These are the activations of a small neural network, seen along a few directions. Each row is one input.
Each table varies a few parts of the input and shows all the possible inputs, shuffled.
A made-up example of a description, with smaller parts first: values(2) and (point or ring(11) or (ring(5) and line(6))).
Shared parts are said once, and a part with two or three values counts as separate values.
(in the rows, 128 means zero)

Other details of the inputs shift rows strongly along two fixed directions, in all tables alike. That doesn't count.

A family of inputs:
x1: [110 122 150  95 119 144 108 135 136 181 129  56 197  53 136 139  95]
x2: [117 127 151  98 118 142 143 156 151 193 133  74 209  58 124 112 121]
x3: [170 133 161 132  80  63 128 108 164 114 119 124 147 145 101 161 152]
x4: [111 130 160 109 112 126 171 118 110 181 159  41 187  77 131 129 111]
x5: [125 118  97 141 124 109  82 115 122  93 103 190  83 186 145 136 140]
x6: [158 119 148 114  53 109  67 101 183 158  96 100 180 109 139 165 141]
x7: [110 130 114 128 173 160 147 151  97 126 122 154 114 137 143  94 120]
x8: [147 130 134 125 125  72 110  95 144  65 101 186  61 215 117 144 176]
x9: [ 94 119 116 116 155 171 135 153  90 156 139 106 152  90 152  92 101]
x10: [122 153 150  94 109 141 162 113 109 176 136  59 184  49 151 118 111]
x11: [167 119 115 172  97  77  56  97 171  59  87 222  74 207  98 159 153]
x12: [169 139 154 129  43 103 108 107 171 162  96 122 199 104 123 119 161]
x13: [161 143 157 105  72  89 112  76 143 116  96 119 130 156 137 139 171]
x14: [118 118 108 145 146  93  87 122 124  81 106 200  80 182 122 135 131]
x15: [111 144 109 145 187 182 187 148  78 115 163 120  90 117 133 111 103]
x16: [114 116  99 126 107 122  91 130 122 137 126 152 123 145 149 128 136]
x17: [144 139 126 139 126  66 125 103 142  79 108 196  83 175 114 142 156]
x18: [155 138 126 157 138 115 145 120 143  86 132 167  86 166 106 147 142]
x19: [ 93 130 108 149 179 161 187 136  63 121 175 109  91 135 126 105  97]
x20: [161 135 141 161  78 102 137  87 134 118 132 118 129 152 110 139 144]
x21: [ 94 119 115 146 197 156 183 152  92 121 182 104  92 132 106 123  96]
x22: [137 137 114 139 153 145 134 111 111  72 126 155  47 185 125 122 145]
x23: [ 79 114 113  98 166 161 121 154 100 160 140  95 139  95 162 125  96]
x24: [137 154 152 106  98 152 156 110 123 175 136  52 184  43 143 124 112]
x25: [165 147 157 121  79 106 127  97 169 140 116 101 162  92 118 150 139]
x26: [113 133 113 148 191 173 182 163  91 103 176 112  82 125 111 120  91]
x27: [105 124 112 158 186 176 181 146  93 118 184 100  87 129 107 119  92]
x28: [ 94 114 129  83 104 138 107 145 128 202 141  68 196  67 161 132 115]
x29: [104 113 138  88 124 153 107 144 139 188 132  55 187  64 153 145 102]
x30: [128 104 114 144 147 109  98 144 149  98 114 186 104 167 111 128 138]
x31: [175 140 124 175  99  82 128 102 133  59 118 189  72 201 102 141 156]
x32: [105 138 131 107 175 153 169 147 116 145 155  88 132  75 125 127  99]
x33: [156 124 164 108  92 100 109 124 179 159  92 119 189 113 124 138 152]
x34: [151 130 154 104 112  98 116 102 161 111 112 116 116 155 117 152 160]
x35: [167 137 159 127  88  70 130 103 171 121 113 134 150 140 110 164 160]
x36: [149 122 118 155 151 130 116 139 153  90 105 197  87 180 110 123 145]
x37: [169 152 168 116  49  77 135  82 148 149 106 105 187 112 136 147 160]
x38: [ 95 124 111 127 175 140 151 167 111 131 138 160 120 129 124  93 123]
x39: [ 93 109 110 125 176 143 126 160 105 125 134 151 116 131 137 103 113]
x40: [121 136 121 139 167 106 161 132 110  90 137 172  83 166 121 133 137]
x41: [ 84 106  77 134 185 193 121 176 106 134 166 134  87 123 135 121  94]
x42: [ 94 117  95 120 139 188 118 156 101 167 155  95 136  89 156 116 100]
x43: [104 130 125 114 128 150 113 127  97 152 126  98 155  89 150 116  98]
x44: [164 140 176 112  54  57 132  97 153 143 114  95 185 117 121 154 152]
x45: [197 139 179 110  32  73  87  64 202 121  86 106 153 150 115 168 185]
x46: [119 118  90 149 145 150  95 130 115  98 119 169  75 165 143 131 122]
x47: [106 129 106 138 194 197 157 165  91 127 137 139 102 121 140  89 104]
x48: [132 139 116 151 145 112 160 127  91  82 142 160  79 170 119 121 127]
x49: [166 117 157 124  55 106  82 110 185 155  97 112 195 104 123 140 147]
x50: [ 91 126  95 143 184 192 127 151  78 118 146 126  93 112 139 107  81]
x51: [101 131 100 138 169 154 152 160  96 123 137 166 109 136 128  83 121]
x52: [144 116 106 163 123 122  95 125 134  87 106 196  93 176 122 115 144]
x53: [129 132 149 109 106 162 142 150 152 191 135  71 206  54 124 109 118]
x54: [142 125 147 118 115  94 114 124 153 133  92 160 150 147 132 124 154]
x55: [ 73 101  80 122 196 173 122 183 106 136 165 137  91 126 135 124  98]
Each input here is: ring(5) and (point or line(4) or line(6)).
The inputs of x24 and x25 match in every part but the ring(5) part. If x20 is changed in the same way as x24 into x25, which row does it become? -> x27
The inputs of x35 and x40 match in every part but the ring(5) part. If x2 is changed in the same way as x35 into x40, which row does it become? -> x38
Which other rows agree with x19 in the ring(5) part? List them by row number. -> x5, x7, x9, x10, x13, x16, x37, x43, x48, x51
Which other rows does x40 become when the line(4) part takes its other values? List them by row number. -> x4, x17, x44

A family of inputs:
x56: [ 85 114  93 128 206 149 127 174  99 109 121 194  91 151 137  92 117]
x57: [128  93 136  99  84 113  45 137 201 176 112  99 186  95 130 174 126]
x58: [ 98 139 118 105 165 195 156 140  84 150 152  73 121  84 156 111  97]
x59: [163 138 171 113  67 106 126  83 153 144 125  59 164 110 124 161 141]
x60: [100 114  83 157 186 164 137 175 101 112 138 191  92 152 125  88 115]
x61: [112 138 127 138 173 184 186 163 101 150 165  87 145  71 118 102  89]
x62: [159 116  93 176  78  78  55  95 148  67  87 239  70 229 123 137 171]
x63: [167 136 124 168  88 100 108  89 140  85 116 162  94 171 112 149 144]
x64: [117 135 150 115 170 163 190 151 118 150 162  64 147  83 112 118 106]
x65: [117 133 101 146 197 151 159 157 110  85 134 190  63 165 116 103 130]
x66: [135 121 136 104  71  93  62  98 146 141  83 140 158 135 157 137 149]
x67: [139 144 160 106  81  89 145  88 122 144 136  73 156 112 137 154 136]
x68: [143 143 170 108  97  79 168 111 141 151 133  93 176 105 118 138 144]
Describe the family of inputs behind these rows. -> point or (values(2) and line(6))
Which other rows does x66 become when the values(2) part takes its other values? List them by row number. -> x56

A family of inputs:
x69: [152 129 153 110  63  86  95  91 153 141 106 106 163 125 136 152 150]
x70: [124 145 155 106 109 132 158 116 108 169 139  61 184  64 143 127 109]
x71: [155 135 133 132  93 114 110 100 145 114 106 143 118 154 132 135 155]
x72: [174 138 170 126  72  88 138 101 173 139 116 106 169 125 106 145 159]
x73: [154 127 132 136  95 109 100 106 151 110 114 138 118 151 120 146 143]
x74: [166 149 159 128  74  79 123  88 147 121 101 129 154 127 124 145 150]
x75: [ 90 117 112 118 168 164 142 167 105 157 152 106 141  93 141 115  96]
x76: [118 135 149  89  95 151 139 117 113 191 137  42 192  64 161 124 118]
x77: [127 128 114 152 175 104 160 134 115  71 140 189  56 197 103 125 144]
x78: [169 134 161 135  73  79 135 102 167 130 121 120 157 141 104 147 160]
x79: [120 133 128 115 128 174 144 132 110 160 145  75 147  90 145 118 111]
x80: [114 123 129 114 143 164 134 157 129 166 138  94 164  79 136 120 105]
x81: [101 123 120 114 174 174 144 165 116 151 141 109 139  88 139 112 101]
x82: [152 132 148 118  78  88 101 112 163 139  90 151 169 130 128 126 159]
x83: [157 139 137 153  91  93 127 101 137 107 121 146 127 144 113 142 139]
x84: [133 116 116 149 122 118 103 125 135 108 119 163 109 164 121 132 136]
x85: [121 126 100 145 168 125 119 130 111  68 126 186  46 190 122 129 133]
x86: [138 122 124 139 131 122 106 123 140 104 107 165 106 160 125 127 140]
x87: [131 124 123 132 133 115 107 123 131 105 107 165 106 163 129 127 139]
x88: [118 127 146 105 100 152 133 143 133 198 135  66 213  52 140 110 114]
x89: [102 124 126 114 134 151 139 153 114 171 140 100 171  83 140 103 110]
x90: [113 122 143 104 107 145 124 131 123 182 133  65 189  76 147 124 110]
x91: [ 87 124  97 132 211 189 159 178  91 124 148 149  96 115 132  85 100]
x92: [139 126 113 148 111 123 115 114 126 106 127 154  97 167 127 133 143]
x93: [112 115  91 154 168 116 111 136 120  77 135 192  52 188 115 139 126]
x94: [148 127 135 128 108 103  97 109 162 112 107 147 120 144 120 150 145]
x95: [142 128 134 122 108  95  97 109 154 114 106 147 121 147 125 151 145]
x96: [107 140 116 139 182 178 177 149  83 126 161 104 109  96 127 110  87]
x97: [159 139 153 110  59  98 105  89 152 144  99 110 163 127 142 142 159]
x98: [127 124 100 151 169 133 119 130 118  67 127 186  45 187 118 128 133]
x99: [101 121 118 122 167 184 140 155 104 150 146  96 134  96 138 109  96]
x100: [124 117 104 151 145 120 107 130 134  93 133 170  79 168 113 144 128]
x101: [132 126 112 142 114 116 117 113 121 108 126 154  96 169 132 132 143]
x102: [136 121 115 146 119 118 108 118 132 100 129 150  95 162 119 141 134]
x103: [153 129 153 109  76  89  96 114 170 149  93 130 179 117 133 144 152]
x104: [114 127 129 117 138 165 140 154 124 168 135 100 169  79 134 102 111]
x105: [ 75 119  94 122 211 174 148 163  83 119 163 126  80 122 137 118  89]
x106: [166 142 174 112  77  79 140  99 165 138 109 107 169 126 114 144 163]
x107: [137 132 117 156 178 119 162 136 127  66 134 188  54 191  98 122 145]
x108: [148 123 147 119  74  85  90 100 154 137  97 133 161 140 134 142 153]
x109: [151 139 137 147  93  84 128  99 132 109 119 146 127 146 118 142 139]
x110: [ 83 123 106 118 187 171 154 169  88 145 149 128 126 103 141  91 101]
x111: [132 116 112 147 129 114 107 140 144 112 122 173 113 156 118 135 136]
x112: [138 120 129 127 106  90 100 123 152 124 106 163 138 148 129 140 147]
x113: [124 136 166  99 108 133 173 131 128 188 153  36 199  63 129 127 118]
x114: [ 80 119  92 131 199 180 151 160  75 117 169 117  77 128 136 113  89]
x115: [100 123 116 118 171 178 140 153 112 147 155  90 125  89 132 126  92]
x116: [ 98 141 107 141 209 182 183 154  73 106 160 126  81 112 128 103  88]
The inputs of x70 and x74 match in every part but one. If x108 is changed in the same way as x70 into x74, which row does it become? -> x87
Describe the family of inputs behind these rows. -> ring(6) and (values(2) or line(6))
Which other rows does x96 become when the values(2) part takes its other values? List them by row number. -> x72
Which other rows agree with x102 in the ring(6) part? List them by row number. -> x78, x83, x84, x88, x92, x100, x111
Which other rows agree with x114 in the ring(6) part? List them by row number. -> x75, x89, x90, x93, x101, x109, x113

A family of inputs:
x117: [144 135 162 107 103  79 139 125 158 146 105 134 177 120 120 125 157]
x118: [164 134 154 130  84  71 118  83 159 100 121 120 113 161 109 174 154]
x119: [166 139 153 137  75 109 129  89 149 125 133  85 138 126 113 161 137]
x120: [150 127 162 118 107  85 133 131 177 144 114 126 174 116 105 140 149]
x121: [118 131  92 168 197 119 159 156  99  60 125 243  46 203 109  90 141]
x122: [121 140  90 168 180 124 155 114  74  43 142 201  11 215 122 120 132]
x123: [125 114 139  92  81 101  69 114 153 162  95 118 175 116 155 143 143]
x124: [ 81 118  99 115 163 219 122 166  87 176 151  79 150  63 162  97  77]
x125: [145 138 134 132 117  77 132  89 123  80 122 152  79 185 122 152 155]
x126: [154 151 162 119  68 140 149  90 122 164 137  40 181  74 139 138 122]
x127: [105 123 111 148 204 178 179 182 111 125 164 136 108 112 105 100  99]
x128: [ 65 117  91 107 185 204 126 168  69 161 147 105 127  88 170  90  82]
x129: [165 139 152 140  85 110 138 122 158 143 108 137 177 112 114 114 149]
x130: [138 105 119 126  99  89  53 118 174 114  97 171 119 165 127 161 148]
x131: [ 79 109 100 113 172 215 119 174 105 176 161  71 146  63 150 115  74]
The inputs of x131 and x130 match in every part but one. If x127 is changed in the same way as x131 into x130, which row does it become? -> x120
Describe the family of inputs behind these rows. -> values(3) and ring(5)
Which other rows does x122 become when the ring(5) part takes its other values? List them by row number. -> x118, x119, x125, x126
